A small network was shown many inputs. Here are its activations along a few directions, one row for each input.
In each table, some parts of the input vary, and every possible input appears once, in random order.
A made-up example of a description, with smaller parts first: one of 5 places around a ring, together with either a single point or one of 11 places along a line or (one of 2 separate values, together with one of 6 places along a line).
Shared parts are said once, and a part with two or three values counts as separate values.

A family of inputs:
x1: [-4 35 51 17 60  5 41 33 24 49 30]
x2: [  7 -16 -30   3  12  38  35  -3   8   1   8]
x3: [ 35  -5 -44  -9 -26 -16   4  -7  24 -58 -64]
x4: [ -48  -13    7  -46  -56    0  -58  -88 -114   87   25]
x5: [ 27 -14 -58 -11  -3  -5  17  -3 -20 -62 -37]
x6: [ -50  -41   39  -45  -81  -35 -108  -82  -69   26  -27]
x7: [ -46   24   67  -37  -60  -12  -24  -65 -103  109   49]
x8: [ 51  46 -22 -47  -1  30  53   6 -21  20  39]
x9: [ 29   8 -68 -34   9  17  44 -23 -13  -4 -10]
x10: [ 18 -31  -5  29 -22   2  -9  15  45 -50 -46]
x11: [-18   2  10  37  36   1  -8  40  18 -30 -25]
x12: [ 29 -19 -85 -39 -27  12   4  27 -34 -61 -13]
x13: [ 45  49   3 -26  19  10  67 -19  -5  20  18]
x14: [-26  -4  55  77  42 -28 -28  37  64 -30  18]
x15: [ -62  -47   23  -45  -64  -24  -92  -75 -115   24   -1]
x16: [ 39  -8 -70 -34 -48   3 -10  20  10 -57 -42]
x17: [-12  -2  65  80  21 -44 -45  37 104 -22  -9]
x18: [-31   9  37  50  52  -7   2  20  68  21  44]
x19: [ -4  10  24  40  14 -13 -24  37  61 -22 -53]
x20: [22 12 35  7 26 26 55  4 12 25 37]
x21: [-25  15  81  49  65 -34  28  47  61  45  66]
x22: [-17  25  -2  14  46  23  21  19  25  27   1]
x23: [  5 -40 -19  26   0  15   7  18   1 -56 -18]
x24: [ 36   7 -95 -54 -13  36  29   5 -29  -1  11]
Describe the family of inputs behind these rows.
Answer: one of 4 places along a line, together with either a single point or one of 5 places along a line
Changing only the place on the line of 4 turns x15 into x6. The same change can be made to x11. Which row results?
Answer: x19
A walk changes only the place on the line of 5. It starts at x16 and steps to x3. List the rest of the walk in order.
Answer: x10, x19, x17
Which other rows agree with x8 in the place on the line of 4? List them by row number.
Answer: x1, x7, x13, x20, x21

A family of inputs:
x25: [  5  -7 -31 -39 -29  10  -3 -27 -49   7   3]
x26: [ -4 -18 -20 -28 -46  -5 -35 -26 -41 -12 -22]
x27: [ 15  -2  -4  30  20  -7   7  33  56 -40 -19]
x28: [ -1 -13 -27 -34 -35   6 -15 -31 -46   3 -13]
x29: [-43  15  93  58  47 -22 -13  22  49  47  41]
x30: [ 23   8 -11  21  30   9  35  35  43 -25   2]
x31: [ 17   4 -10  26  27   6  21  32  49 -28 -12]
x32: [ 12   0  -8  30  27  -2  13  34  49 -38 -16]
x33: [ 29  22 -12  10  34  15  49  34  36 -12   7]
x34: [ 12   9 -33 -48 -24  14  13 -30 -54  23   8]
x35: [ -5 -17 -24 -29 -36  -1 -26 -26 -47  -8 -18]
x36: [-58   0  86   1 -16 -23 -46 -49 -47  81  40]
Changing only one part turns x27 into x26. The same change can be made to x32. Which row results?
Answer: x35
Describe the family of inputs behind these rows.
Answer: one of 2 separate values, together with either a single point or one of 5 places along a line
Change only the choice among 2 separate values in x28. List by row number the other rows that result.
Answer: x31

A family of inputs:
x37: [  5 -27 -21  -7 -32  -9 -39   5 -22 -35 -19]
x38: [  9   2 -56 -32   3  31  36  -8 -42  -2  -9]
x39: [-28   4  22  -3  25  12   9  -2 -12  53  57]
x40: [ 24  25  60  67  90  10  74  65 102   2  32]
x41: [  4 -19 -22  -5 -34   1 -31 -26 -10 -19 -42]
x42: [ 39  17 -44 -57 -21   8  37 -21 -25   4 -17]
x43: [ 33   2 -53 -36  -9  13  30   3 -43 -10  14]
x44: [-19  -2  41  -4 -19 -34 -45 -28   1  12 -21]
x45: [ 12 -17  -8 -14 -50  -7 -27  -9 -13 -35 -26]
x46: [ 63  36 -49  29  76  31  75  67  93 -66  -7]
x47: [-16 -28 -21  -2 -17   9 -32  -5 -23 -26 -41]
x48: [ 38  12 -42 -42 -28  15  41 -11 -33 -11   6]
x49: [-27 -18  31  15  -8 -31 -45  -6 -15  -3   9]
x50: [-48 -20  29  22   5 -12 -38 -17 -17   5 -13]
x51: [ 24   7 -26  63  38  -9  12  83 115 -81 -41]
x52: [-11  20  33  -4  14  -4   8   3 -22  52  54]
x53: [ 15 -13 -64 -35   0  27  31  -3 -32  -6  17]
x54: [-20  -7  43  10 -26 -26 -39 -18  -8  -4   3]
x55: [ -3  -3  41  90  59 -27  15  73 121 -38 -16]
x56: [-26 -11  28  19 -12 -19 -44 -34  -3  14 -13]
x57: [ 30  10 -56 -34 -14  24  36 -27 -30   5 -11]
x58: [-11  29  31   1   8   9  10 -24 -11  67  31]
x59: [ -5  32  45  -8  -6   1  15  -8 -15  50  46]
x60: [ -5  38  43 -21   0  -6   9 -17  -8  66  24]
x61: [ 13 -13  -9 -28 -45 -13 -33 -19  -3 -20 -49]
x62: [-30  18  32   3  27  15  11  -7 -24  59  31]
x63: [-48 -31  20  17   0 -15 -39 -11  -7  -3  13]
x64: [-11 -42 -29  -6 -22   7 -36   2 -13 -31 -14]
Describe the family of inputs behind these rows.
Answer: one of 4 places along a line, together with either a single point or one of 6 places around a ring
Changing only the place on the line of 4 turns x58 into x56. The same change can be made to x60. Which row results?
Answer: x44
Change only the place on the line of 4 in x46. List by row number the other rows that result.
Answer: x40, x51, x55

A family of inputs:
x65: [ 38  19 -33  39  69  35  82  54  44 -40  -9]
x66: [-31 -26  18  65  51 -17  -6  77  81 -49  29]
x67: [-109  -21   84   45   35  -16  -78  -14    0   62   21]
x68: [ -72  -18  112   52  -21  -58 -108  -21   30   54  -37]
x69: [-24 -45  68  -4 -80 -42 -80 -64 -34  -3 -44]
x70: [ -18  -38  -75  -72  -56    5  -53  -28 -117  -17  -13]
x71: [  1 -16  43  74  -1 -58 -44  67 112 -65 -26]
x72: [-35  60 103  14  41 -30   8 -34   6 120  71]
x73: [ 11  32  56 -42 -18  -7  41 -63 -56  83  60]
x74: [-24  -7  36 -12 -15  20  11 -46 -75  53  57]
x75: [  43  -14 -106  -27    4   54   57    4  -12  -17   -6]
x76: [ 5 17 28 61 66 16 39 72 73 -3 60]
x77: [ 43 -22 -81 -15 -58   0 -39 -21  31 -99 -86]
x78: [   5  -19  -36  -65 -107  -22  -89  -56  -74  -41  -71]
x79: [50 57 55 24 67  4 60 61 84 26 55]
x80: [-56 -55  32 -10 -26  -5 -43 -44 -74  11  16]
x81: [  27  -53 -113  -21   -2   26    0    0  -13  -67  -36]
x82: [  37   -3  -18   53    0  -28   -5   44   87 -106  -89]
x83: [ 16 -23 -44  44  57   4  33  53  49 -87 -37]
x84: [   6    1  -71  -74  -48   30    4  -26 -118   27   23]
x85: [ 63  41 -83 -67  -8  47  91  -4  12  14 -10]
x86: [-75  24  84  45  41  -1 -21 -16  -7  95  66]
x87: [  35   43  -51 -104  -53   11   34  -45  -93   58   26]
x88: [ 65  66  -8  -2  64  32 107  51  63  -8 -18]
Describe the family of inputs behind these rows.
Answer: one of 4 places along a line, together with one of 6 places around a ring
Changing only the place on the line of 4 turns x85 into x75. The same change can be made to x72. Which row results?
Answer: x86
A walk changes only the place on the ring of 6. It starts at x66 and steps to x67. List the rest of the walk in order.
Answer: x80, x70, x81, x83
